A small network was shown many inputs. Here are its activations along a few directions, one row for each input.
In each table, some parts of the input vary, and every possible input appears once, in random order.
Descriptions start from the smaller parts, as in this example, which fits no table here: values(3) and (point or ring(11) or (ring(5) and line(6))).
Shared parts are said once, and a part with two or three values counts as separate values.
In the rows, zero is written as 128.

Other details of the inputs shift rows strongly along two fixed directions, in all tables alike. That doesn't count.

Table:
R1: [128 125 120 126 126 140 106 122 131 122 123 132]
R2: [132 133 121 121 118 134 124 117 125 131 119 119]
R3: [126 123 121 125 130 138 107 126 130 126 120 132]
R4: [120 121 122 131 126 139 138 120 129 134 129 128]
R5: [128 124 170 133 109  92 136 186 106  98 157 124]
R6: [117 108 124 127 128 129 123 119 136 129 129 123]
R7: [124 122 128 132 130 141 137 120 131 132 127 128]
R8: [136 131 120 124 123 137 123 120 139 121 122 129]
R9: [136 127 123 123 118 136 124 116 132 118 121 125]
R10: [136 129 120 126 129 137 122 123 142 125 121 130]
R11: [136 128 123 124 116 136 126 112 129 121 118 122]
R12: [131 132 119 126 128 134 109 121 129 120 127 130]
R13: [133 144 171 129 102  86 128 185 101 105 138 134]
R14: [126 119 128 132 129 138 130 119 131 135 126 132]
R15: [127 129 121 119 119 136 123 123 127 138 112 122]
R16: [128 117 126 131 129 137 131 120 129 134 128 133]
R17: [119 122 133 133 132 140 133 116 129 131 125 127]
R18: [132 131 119 129 119 136 112 113 122 124 123 122]
R19: [130 122 124 135 126 138 112 125 132 127 113 130]
R20: [122 119 120 130 126 140 140 120 128 133 130 129]
R21: [163 194  83 118 217  53 154 131 143 158 151 132]
R22: [135 126 123 130 122 129 120 111 122 124 117 124]
R23: [117 122 124 131 127 139 135 117 128 134 128 127]
R24: [125 125 123 117 122 138 120 127 129 136 113 125]
R25: [135 151 164 126 100  92 119 181 102  96 153 132]
R26: [117 108 131 133 135 136 128 121 134 130 125 118]
R27: [125 120 127 132 130 142 137 120 131 132 127 128]
R28: [128 118 127 131 129 137 130 120 130 135 127 133]
R29: [122 122 130 133 131 140 136 119 131 132 126 127]
R30: [126 137 177 130 103  95 136 183 106 109 153 137]
R31: [118 122 124 132 127 138 137 119 128 134 129 127]
R32: [120 122 131 133 131 141 134 116 130 132 125 127]
R33: [130 123 126 126 124 141 120 127 139 125 115 130]
R34: [130 133 121 122 118 132 125 121 124 136 117 119]
R35: [127 143 169 117 101  99 125 194 109 107 143 132]
R36: [121 120 121 131 126 140 139 120 129 133 129 128]
R37: [130 124 124 132 129 131 117 124 129 131 112 131]
R38: [116 122 126 132 128 138 135 116 127 133 128 127]
R39: [123 121 132 132 132 134 126 116 129 134 126 131]
R40: [123 120 131 132 130 137 127 117 129 135 125 131]
R41: [155 186  87 118 224  68 171 136 151 161 165 136]
R42: [123 111 121 132 128 130 120 118 137 125 137 124]
Each input here is: line(4) or (values(3) and line(6)) or (values(2) and ring(10)).
- Start at R42 and move only the line(4) part, one step at a time. The first step leads to R6. Which rows follow, in order? => R26, R5
- Which other rows does R27 become when the line(6) part takes its other values? List them by row number. => R7, R17, R29, R32, R41
- Which other rows does R23 become when the line(6) part takes its other values? List them by row number. => R4, R20, R31, R36, R38

Table:
R43: [125 138 135 123 114 127 133 136 123 125 131 127]
R44: [128 123 128 127 119 116 121 141 125 120 130 126]
R45: [126 140 136 124 114 128 135 135 122 126 131 127]
R46: [125 130 141 129 124 119 120 136 123 125 127 130]
R47: [130 136 109 129 155 128 124 101 140 145 119 128]
R48: [125 136 133 121 115 127 131 138 123 125 131 127]
R49: [128 131 133 134 116 119 132 134 118 123 127 124]
R50: [132 128 132 124 123 126 119 145 124 123 129 137]
R51: [131 127 137 124 122 121 130 135 121 120 130 127]
R52: [128 122 143 128 123 123 142 142 130 132 129 131]
R53: [130 135  98 116 148 134 128 107 145 142 125 128]
R54: [125 140 136 124 113 128 137 134 121 125 131 127]
R55: [131 131 139 127 120 122 135 132 119 120 130 126]
R56: [131 132 134 128 122 128 124 142 119 125 127 134]
R57: [133 131 142 130 125 122 114 137 132 117 132 126]
R58: [132 129  97 128 151 125 126 107 140 142 120 123]
R59: [136 137 102 128 153 136 128 108 136 145 119 132]
R60: [128 125 129 128 119 116 122 140 124 121 129 126]
R61: [132 135 136 131 121 129 128 140 117 126 127 134]
R62: [133 133  99 131 149 126 130 104 138 143 120 122]
R63: [131 131 133 127 122 126 121 144 121 125 128 135]
R64: [114 122 139 133 133 130 132 143 126 121 137 127]
R65: [126 126 139 124 125 118 115 138 127 123 129 132]
R66: [125 123 143 130 126 126 142 144 134 126 128 133]
R67: [131 133 139 129 119 124 139 130 117 120 130 126]
R68: [116 123 139 134 130 130 135 145 131 119 133 130]
R69: [131 125 136 122 122 121 129 136 122 118 131 128]
R70: [131 137 110 130 155 129 126 100 138 146 119 128]
R71: [128 122 142 131 120 124 142 140 129 136 133 134]
R72: [131 128 137 125 121 122 133 134 119 120 130 127]
R73: [130 138 110 130 154 129 128  99 138 145 119 128]
R74: [120 124 141 131 128 128 137 145 134 122 129 135]
R75: [136 140 103 130 152 137 132 106 134 145 119 132]
R76: [125 133 132 118 115 125 127 140 127 123 132 129]
R77: [139 129 138 127 123 125 126 135 128 112 135 122]
R78: [132 129 132 125 123 126 120 145 123 124 128 136]
R79: [119 123 105 131 163 136 134 107 137 143 133 121]
R80: [139 132 135 129 123 131 118 143 129 117 132 130]
R81: [128 128 130 131 119 117 126 138 121 123 128 124]
R82: [125 135 133 120 115 125 129 139 125 125 132 128]
R83: [117 119 140 131 128 126 133 138 118 131 144 122]
R84: [136 135 106 127 152 132 139  98 134 140 122 124]
R85: [125 119 134 143 121 125 133 124 128 111 158 144]
R86: [125 120 142 130 121 124 140 138 123 137 138 127]
R87: [129 131 133 134 117 118 130 136 119 123 128 124]
R88: [136 127 102 120 154 129 129 103 141 137 124 127]
R89: [133 136 134 123 116 130 125 139 132 117 136 123]
R90: [ 93  41 138 141  49 234  73  61 127 117  64 119]
R91: [136 128 131 132 120 120 120 139 130 115 133 120]
R92: [130 131 107 126 156 127 119 104 142 145 120 129]
R93: [126 121 107 128 157 133 139 105 134 154 134 122]
- What is each input in this table made of? => point or ring(10) or (values(5) and line(8))
- Which other rows does R47 become when the line(8) part takes its other values? List them by row number. => R46, R57, R65, R70, R73, R90, R92
- Which other rows does R76 become when the values(5) part takes its other values? List them by row number. => R60, R69, R78, R90
- Which other rows does R89 become when the values(5) part takes its other values? List them by row number. => R57, R77, R80, R91

Table:
R94: [120 110 148 134 133 130 115 156 134 122 130 137]
R95: [152 188 100 120 204  58 185 127 135 156 168 125]
R96: [140 142 137 127 101 131 134 129 115 110 131 131]
R97: [161 162  31 111 212 119  86  51 160 182  76 116]
R98: [151 185  97 113 222  67 139 158 161 152 161 146]
R99: [127 120 141 132 119 128 109 139 133 100 146 134]
R100: [129 131 135 117 112 136 114 156 132 115 123 138]
R101: [114 114 145 136 113 125 149 128 110 125 148 121]
R102: [123  96  81 118 113 212 106  58 158 152  71 120]
R103: [126 107 144 141 128 126 117 140 132 104 148 130]
R104: [111 106 147 142 121 121 143 133 118 118 148 121]
R105: [129 140 141 131  99 130 145 126 110 117 134 122]
R106: [118 130 152 126 112 127 153 139 113 140 120 127]
R107: [109 117 151 130 117 129 148 144 112 143 131 127]
R108: [112 104 151 139 128 124 126 152 126 131 132 138]
R109: [134 145 141 120 106 135 133 144 118 128 115 137]
R110: [149 142 127 124 104 101  78 127 106 104 109 115]
R111: [139 137 130 119  99 129 128 137 128 107 137 123]
R112: [113 100  91 130 114 212 123  47 140 163  69 119]
R113: [117 101 146 147 123 120 127 136 124 113 149 131]
R114: [105 109 152 136 126 126 141 148 120 135 130 128]
R115: [136 130 130 124 110 131 116 140 130  98 140 131]
- Changing only one part turns R105 into R112. The same change can be made to R95. Which row results? => R106
- What is each input in this table made of? => values(2) and (point or ring(10))
- Which other rows does R115 become when the values(2) part takes its other values? List them by row number. => R100
